cols: X T D Y
[ 0.03 -4.20  9.08  2.10]  Gamu
[1.47 1.25 3.42 2.30]  tonu
[ 0.93 -3.13  6.72  4.36]  vig
[-1.34  1.12  1.50 -2.14]  bomol
[ 3.09 -1.92 -1.89  1.25]  Rebig
[-0.94 -2.41 -6.80  1.16]  Vav
[-0.11 -1.93 -1.56 -2.76]  rav
col: [9.08 3.42]
D
col: [ 1.12 -1.92]
T
col: [ 3.09 -0.94]
X
col: [ 2.10  2.30  4.36 -2.14  1.25  1.16]
Y
col: [ 9.08  3.42  6.72  1.50 -1.89]
D

cols: R Q P V B L Z H W
[-4.89  0.53  0.61  0.91  3.91 -0.23  1.57 -3.46 -3.33] = rav
[ 0.23 -1.75 -2.28  1.66  2.10 -0.97  4.13 -1.77 -2.73] = tonu
[ 3.46  1.10 -1.09  1.88  2.48 -0.67 -0.77  1.35 -2.14] = Gamu
[ 0.23 -1.75 -2.28  1.66  2.10 -0.97  2.28 -1.77 -2.73] = zotu
[-4.51 -3.52  2.40  0.67 -2.20  0.40  0.26 -4.13 -1.10] = vig
[-2.80 -0.57 -1.52  2.48 -2.33  0.81  2.24 -0.63  1.66] = Rolog
[ 1.54  4.60  1.59 -5.43 -1.82 -1.34 -1.85  0.04  1.02] = Rebig
[ 1.84  0.94  1.51 -0.80  2.07  0.19 -1.36 -2.67  1.70] = doz
[ 0.30 -0.14  0.63  0.99  1.71  2.26 -0.40 -8.11  0.84] = bomol
[ 2.84 -0.16  1.38 -1.83  0.36  3.22  2.58 -2.92 -1.93] = pufo
[-0.60 -2.00  2.01  1.33 -3.14 -3.26 -4.06 -5.36 -3.42] = Pevu
[-1.42 -1.65 -0.55  2.89 -1.85 -1.72  1.42 -1.79  1.95] = Vav
col: [ 0.26  2.24 -1.85 -1.36 -0.40  2.58 -4.06  1.42]
Z
col: [ 0.53 -1.75  1.10 -1.75 -3.52]
Q
col: [-1.77 -4.13 -0.63  0.04 -2.67 -8.11 -2.92 -5.36]
H
col: [ 0.91  1.66  1.88  1.66  0.67  2.48 -5.43 -0.80  0.99 -1.83]
V
col: [-3.33 -2.73 -2.14 -2.73 -1.10]
W
col: [ 0.61 -2.28 -1.09 -2.28]
P
col: [-2.20 -2.33 -1.82  2.07]
B

cols: J U M F A S E
[-0.28 -4.54 -2.04  7.43 -1.43  4.95  1.28] -> tonu
[-5.89  4.25 -0.06 -1.67 -3.30 -2.17 -6.07] -> pufo
[ 1.84 -7.42  2.43 -1.71  0.77  3.12 -5.51] -> Pevu
[-4.46  2.51  5.55 -3.44 -5.10 -2.46  2.73] -> zotu
[ 6.09 -1.71  2.00 -5.95  4.95 -1.68  1.10] -> bomol
[-4.60  5.13 -3.45  0.41 -1.24 -1.84 -6.63] -> Vav
col: [ 6.09 -4.60]
J
col: [ 1.84 -4.46]
J
col: [ 4.25 -7.42  2.51 -1.71  5.13]
U
col: [ 2.51 -1.71]
U
col: [ 4.95 -2.17  3.12]
S
col: [-2.04 -0.06  2.43  5.55  2.00]
M

cols: tisa dap fafep Tegol gikar mip sovoz nafut Sanu
[ 1.48 -0.37 -6.25  4.75  1.02 -1.87  3.46 -1.32  3.67] = zotu
[-3.98  2.71 -4.19 -3.44  2.80  2.23 -1.12 -4.43 -0.55] = vig
[-3.98  2.71 -4.19 -3.44  2.80  6.49  1.98 -0.08 -8.77] = Vav
col: [ 3.67 -0.55]
Sanu
col: [-4.19 -4.19]
fafep
col: [-0.55 -8.77]
Sanu
col: [-4.43 -0.08]
nafut
col: [ 4.75 -3.44]
Tegol
col: [-6.25 -4.19]
fafep

cols: K N C G
[-1.35 -2.71  1.08 -1.95] : rav
[-1.35 -2.71 -0.65 -2.72] : pufo
[-1.35 -2.71  1.08 -0.65] : bomol
col: [ 1.08 -0.65]
C
col: [-2.72 -0.65]
G
q: [-1.35 -2.71  1.08 -0.65]
bomol
col: [-1.95 -2.72]
G

cols: berir kelo Levo bibin
[-1.87 -9.22  7.00 -2.88]  bomol
[ 1.36  4.45 -2.69 -4.98]  Pevu
[-0.47  2.21 -1.95  1.58]  rav
[ 2.17  5.27 -1.42  8.19]  vig
[-1.66 -9.24  6.98 -2.35]  zotu
[ 0.88  2.13 -0.91 -6.86]  doz
[ 1.87  4.50 -3.35 -2.36]  tonu
[ 0.69 -2.01  1.57  0.74]  pufo
[-0.42  2.80 -3.26 -0.46]  Vav
[ 0.63  4.02 -2.33 -6.90]  Rolog
col: [-1.42  6.98]
Levo
col: [ 4.45  2.21  5.27 -9.24]
kelo

cols: lidel seded Gub fabag
[-0.99 -1.22 -2.32  4.72] -> doz
[-4.60  0.20  4.27  4.90] -> Rebig
[-7.84  0.83  2.56  3.82] -> Vav
[-5.89  4.58  1.01 -1.02] -> vig
col: [0.83 4.58]
seded
col: [-2.32  4.27]
Gub
col: [-0.99 -4.60 -7.84]
lidel

cols: bas Kezip forap miv kete
[-0.54 -1.08 -0.27 -2.26  5.10]  rav
[-3.00  7.21 -0.37  0.38  3.47]  Pevu
[ 0.95 -7.74 -0.56  0.09  8.82]  bomol
col: [-0.37 -0.56]
forap
col: [-2.26  0.38]
miv

cols: Vika Ponor zepo Mot zuka ginu munip buvo
[ 0.61 -0.49  0.99  0.42  0.23  0.12 -0.61 -0.01] : tonu
[ 0.61 -0.49  0.99  0.42  0.23  0.12 -0.61  0.29] : Pevu
[ 0.28  0.11  0.12 -0.47 -2.62 -1.51  8.51 -6.79] : Rolog
col: [0.12 0.12]
ginu
col: [-0.01  0.29]
buvo
col: [-0.49  0.11]
Ponor
col: [-0.49 -0.49]
Ponor
col: [0.42 0.42]
Mot

cols: fuv Num Puv dut Tate fet
[ 8.26  8.85 -0.30 -8.25 -2.97 -2.57] -> Gamu
[ 4.85  8.85 -0.30 -8.25 -2.97 -2.57] -> Rebig
[ 4.85 -4.51  2.11 -2.70  0.42  3.47] -> zotu
col: [-0.30 -0.30]
Puv

cols: bamam kapu ber dar
[-0.39 -0.88 -2.79 -6.75]  vig
[-0.83 -3.71 -7.83 -3.98]  doz
[ 0.92  0.18 -2.32  0.44]  rav
[0.92 0.18 0.62 0.44]  Vav
[-2.85  3.09 -3.33  1.56]  Rolog
col: [0.44 0.44 1.56]
dar
col: [-2.79 -7.83]
ber
col: [-3.98  0.44  0.44  1.56]
dar
col: [-0.83  0.92  0.92 -2.85]
bamam

cols: Mar Vus finu Tir Leso gavoz viza rari
[-0.82 -1.80 -1.77  1.59  1.02  0.35 -2.36  0.42] = Rolog
[-0.82 -1.80 -1.77  1.59 -3.43  0.81 -4.59 -1.98] = rav
[ 1.32 -2.18 -3.66  1.28 -3.43  0.81 -0.18  3.21] = bomol
col: [0.35 0.81]
gavoz
col: [1.59 1.28]
Tir

cols: Non Ruk kip vudas zerum rur Keki
[ 0.37  4.42  6.28  0.44 -2.62 -3.91 -4.82] -> vig
[-0.01  1.41 -2.79 -3.93 -1.50 -3.30  7.88] -> Gamu
[ 1.49 -7.71 -3.10  0.71 -4.11  0.88  3.90] -> Pevu
[ 1.60 -4.52  3.86  3.23 -4.92 -0.24 -5.33] -> zotu
col: [ 3.90 -5.33]
Keki
col: [-4.82  7.88  3.90]
Keki
col: [-7.71 -4.52]
Ruk
col: [7.88 3.90]
Keki
col: [ 0.44 -3.93  0.71]
vudas

cols: gid Rol faz guga muf Dirik
[-1.02 -1.54 -2.31  4.94  2.69  1.54]  Vav
[-4.04 -1.04 -1.66  1.33  1.12  1.82]  zotu
[-1.57 -0.26 -1.61 -1.18  4.93  1.98]  rav
[ 1.52  1.35  1.32 -2.71 -1.10 -0.43]  tonu
[ 2.91 -1.95  1.69 -2.03 -0.31 -1.42]  Rebig
[-1.90  1.32  0.40 -4.31  2.91  2.93]  doz
[-6.11 -3.68 -2.67 -0.16  3.48  4.22]  Gamu
[-2.98 -4.98 -1.67  7.99 -5.46 -3.88]  Pevu
[-1.57 -0.26 -1.61  1.71  1.28 -2.87]  vig
col: [ 1.12  4.93 -1.10 -0.31  2.91  3.48 -5.46]
muf
col: [-0.26  1.35 -1.95  1.32 -3.68 -4.98 -0.26]
Rol
col: [-0.31  2.91]
muf

cols: piluf ril Volo zogo voti dato zuduz
[-2.45 -1.79 -0.91 -2.17 -0.09 -3.93 -5.83] -> Gamu
[ 0.34  1.02  1.48 -2.79 -0.40 -0.95 -6.77] -> zotu
[0.97 3.49 1.84 0.91 0.08 3.45 4.33] -> Rolog
[ 2.06  4.76 -0.08 -0.35 -1.80  2.75  6.25] -> vig
[-2.45 -1.58 -0.78 -2.16 -0.08 -3.91 -5.87] -> bomol
[ 1.05  2.37  0.59 -1.17 -2.85  2.97  7.50] -> Pevu
[ 0.34  1.02  1.48  0.55 -0.40 -0.95 -6.77] -> rav
col: [-6.77  4.33]
zuduz
col: [-0.09 -0.40  0.08 -1.80 -0.08 -2.85]
voti
col: [ 2.06 -2.45]
piluf
col: [ 6.25 -5.87  7.50 -6.77]
zuduz
col: [-2.85 -0.40]
voti
col: [ 1.48  1.84 -0.08]
Volo
col: [ 2.75 -3.91]
dato

cols: sed Baz Rem nel raf Mis mus Bar
[ 1.86  2.39  7.24  1.17  3.13 -5.19 -0.08 -2.75] : zotu
[-2.52  2.86  3.86  3.21  1.16 -6.19  0.99  0.17] : Pevu
[-2.76 -1.81 -1.37 -2.57  4.25 -2.68 -1.40  3.19] : vig
[-5.99  3.73  2.73  3.80  2.77 -7.20  3.12  2.11] : Rebig
[-2.76  1.28  0.65  1.64  1.70 -3.61  2.20  0.38] : tonu
[-5.06  3.02  1.81  1.11  4.81 -2.59  3.60  2.76] : doz
[ 5.29  0.40  4.28 -1.01  0.89 -6.49 -1.51 -1.86] : bomol
[ 5.29  0.40  4.28 -1.01 -4.14 -1.31 -1.39 -4.43] : Gamu
[-2.72 -0.39  1.02 -1.01  2.32 -3.48  0.46  2.05] : rav
[ 0.98  4.26  6.77  3.72  4.19 -6.78 -2.86 -2.77] : Vav
[-1.06 -3.42 -3.15 -2.75  0.54 -0.37 -2.96  1.77] : Rolog
col: [3.13 1.16]
raf
col: [ 0.99 -1.40  3.12  2.20  3.60 -1.51 -1.39  0.46]
mus
col: [ 2.05 -2.77  1.77]
Bar
col: [1.16 4.25 2.77]
raf
col: [-2.59 -6.49 -1.31 -3.48 -6.78 -0.37]
Mis
col: [-1.01  3.72]
nel

cols: muko Lopob Guzek vesap
[ 3.42 -2.83 -1.36 -0.71] -> doz
[ 1.90 -0.83  0.66  1.27] -> Gamu
[ 2.11 -1.80 -7.10 -6.46] -> Pevu
[ 1.90 -0.83  7.35  1.27] -> tonu
[ 0.22 -1.30  0.28 -0.54] -> Rebig
[ 6.04 -1.26  6.73  7.25] -> vig
[ 0.22 -1.30 -8.34 -8.09] -> zotu
col: [1.90 0.22 6.04]
muko
col: [ 1.27 -0.54  7.25 -8.09]
vesap

